[ 83 140 122 169] -> Q_560
[167 136 165 102] -> Q_87
[136 165 101 165] -> Q_940
[ 89  82 139 135] -> Q_879
[167 114 170 140] -> Q_568
[136 167 109 115] -> Q_632
[167 114 137 136] -> Q_493
[ 86 172 174 117] -> Q_812
rev: [165 136 167] => Q_87
where: [101] => Q_940, 2
present: [114 170] => yes
asked: [136 165 101 165] => Q_940
where: [102] => Q_87, 3
present: [ 83 140 122] => yes

[153 138 127 124 125 149 120 111 120 111 116 133 119 145 139 125 119 107
 156 119 158 122 140 168 112 129 147  86 117 143 129 117 140 142 134 111
 110 121 125 145 110 112]  Q_532
[162 140 137 111 101 119 130 139 116 138 106 124 129 109 130 141 130 122
 116 125 141 139 111 123 120 108 123 143 151 141 122 130 138 125 138 127
 131 121 133 130 124 137]  Q_453
[149 128 136 117 112 124 135 139 127 137 116 123 130 115 132 142 135 119
 119 121 140 133 117 124 115 107 133 139 142 125 132 134 136 127 128 127
 130 124 128 127 131 130]  Q_115
[109 147 119 114 118 150 118 128 158 111 154 159 154 121 127 136 105 144
 118 114 112 109  91  95 143 137 120 135  96 131 156 126 124 113 116 104
 103 138 122 152 101 137]  Q_478
[107 132 144 155 135 116 115 113 123 141 131 126 118 113 143 127 152 126
 124 150 131 140 129 108 122 120 109 134 119 149 143 133 141 139 101 151
 126 161 121 120 140 133]  Q_614
[153 138 127 124 125 149 120 111 120 111 116 133 119 145 139 125 119 107
 156 119 158 122 140 168 112 129 147  86 117 143 129 117 140 142 134 111
 110 115 125 145 110 112]  Q_649
[119 126 127 132 129 121 134 128 137 135 142 119 149 132 121 118 109 137
 123 123 126 142 141 124 134 133 120 129 132 126 116 111 110 111 109 124
 147 137 134 125 135 112]  Q_930
[134 119 149 142 133 141 139 142 123 125 121 121 136 143 117 129 124 131
 131 126 130 142 147 116 140 141 133 130 134 127 135 125 104 128 114 124
 148 129 131 127 145 120]  Q_403
present: [118 145] => no
rev: [139 141 133 143 149 119 134] => Q_614

[126 151 127 135 142 120 130 160 142 138 138 143 148 154 129 137 146 148
 131 103 151 114 107 134 125 137 129 115 138 141 140 132 145 124 153] : Q_966
[108 109 109 109 141 141 142 109 110 141 104 115 114 104 110 109 107 145
 107 135 146 140 137 111 139 143 113 144 142 145 106 142 110 112 110] : Q_569
[157 154 148 126 114 114 128 152 158 117 116 136 145 141 141 131 140 115
 148 156 117 115 142 136 115 115 131 116 113 115 135 118 155 153 156] : Q_111
[105 132 104  97 158 125 160 135 126 147 104 104 115 114  95  96 105 165
 105 149 166 121 151  94 130 145  95 166 158 155  98 129 124 103 131] : Q_942
[133 124 124 108 121 109 149 108 126 107  96 105 114 103 113 101 107 118
 124 155 118 110 156 111 112 105 105 114 122 117 106 106 118 125 115] : Q_558
asked: [157 154 148 126 114 114 128 152 158 117 116 136 145 141 141 131 140 115
 148 156 117 115 142 136 115 115 131 116 113 115 135 118 155 153 156] => Q_111
rev: [114 115 104 104] => Q_942
present: [166 158] => yes
where: [134] => Q_966, 23

[142 110 148 112 151 109] -> Q_555
[130 112 144 106 104 127] -> Q_600
[ 98 140 114 121 106 152] -> Q_789
[ 98 112 114 121 106 152] -> Q_177
[130 112 144 106 111 118] -> Q_482
where: [110] => Q_555, 1
where: [140] => Q_789, 1

[100 154 113 116 107] -> Q_430
[103 138 143 148 160] -> Q_710
[142 125 129 114 121] -> Q_189
[114 154 118 119 118] -> Q_607
[129 147 105 108 107] -> Q_194
[134 125 129 114 121] -> Q_14
[139 142 107 115 111] -> Q_960
[134 125 129 125 112] -> Q_902
[130 139 113 116 109] -> Q_284
[149  88 136 122 131] -> Q_734
present: [130 139 113 116] => yes
where: [103] => Q_710, 0

[108 117 108 130 140 132 129  91 128 119 147 161 133 107 110 154 138 132
 134 116 128  90 120 126 141 136 111 139 113] = Q_661
[121 131 124 132 124 125 144 136 121 130 118 137 130 130 131 144 118 135
 126 121 120 114 121 131 143 129 133 135 128] = Q_393
[144 123 122 122 128 127 135 120 125 134 135 107 125 129 134 122 118 121
 113 138 130 137 126 130 133 111 136 113 139] = Q_932
where: [143] => Q_393, 24
asked: [144 123 122 122 128 127 135 120 125 134 135 107 125 129 134 122 118 121
 113 138 130 137 126 130 133 111 136 113 139] => Q_932
rev: [130 121] => Q_393
asked: [108 117 108 130 140 132 129  91 128 119 147 161 133 107 110 154 138 132
 134 116 128  90 120 126 141 136 111 139 113] => Q_661
present: [118 121] => yes
rev: [113 139 111 136] => Q_661

[126 115 130 153] : Q_145
[116 147 118  91] : Q_467
[129 131 154 137] : Q_737
[126 129 130 137] : Q_972
[129 119 121 134] : Q_361
[129 119 121 132] : Q_808
where: [154] => Q_737, 2
where: [116] => Q_467, 0
present: [121 119] => no
rev: [118 147] => Q_467
present: [129 120] => no
rev: [134 121 119] => Q_361

[138 128 153 135 144 108 154 114 134 129 127 121] -> Q_315
[128 138 153 132 113 141  90 137 128 113 138 119] -> Q_878
[143 143 136 111 129 140 149 134 116 153 112 153] -> Q_134
[128 138 153 132 113 141 159 131 121 153 112 153] -> Q_84
asked: [128 138 153 132 113 141  90 137 128 113 138 119] => Q_878
present: [153 112] => yes

[ 89 137 124 145 136 163  86 132 170 116 101 105  86 115 113] : Q_574
[143 121 124 116 121 111 135 119 105 134 134 134 137 133 129] : Q_180
[111 137 137 149 140 150 130 147 159 119 125 123 125 121 131] : Q_312
[110 150 126 107 135 143 138 150 171 116 105 106  92 114 116] : Q_869
[126 137 134 140 139 141 129 137 170 105 113 115  86 116 101] : Q_771
[130 140 139 136 130 148 115 133 140 138 123 140 114 145 128] : Q_441
[111 137 137 149 140 150 130 147 159 119 125 123 132 130 125] : Q_820
[148 123 129 120 126 110 150 126 107 135 143 138 151 133 136] : Q_671
where: [171] => Q_869, 8
rev: [151 138 143 135 107 126 150 110] => Q_671
present: [133 137 133 129] => no
rev: [113 115  86 105 101 116 170] => Q_574
present: [110 150 126 107] => yes

[115 118 162 151] -> Q_780
[147 146 130 141] -> Q_602
[135 102 136 117] -> Q_664
[136  90 131 135] -> Q_578
[102 135 131 105] -> Q_357
where: [117] => Q_664, 3
where: [151] => Q_780, 3
asked: [135 102 136 117] => Q_664
rev: [105 131 135] => Q_357
where: [162] => Q_780, 2

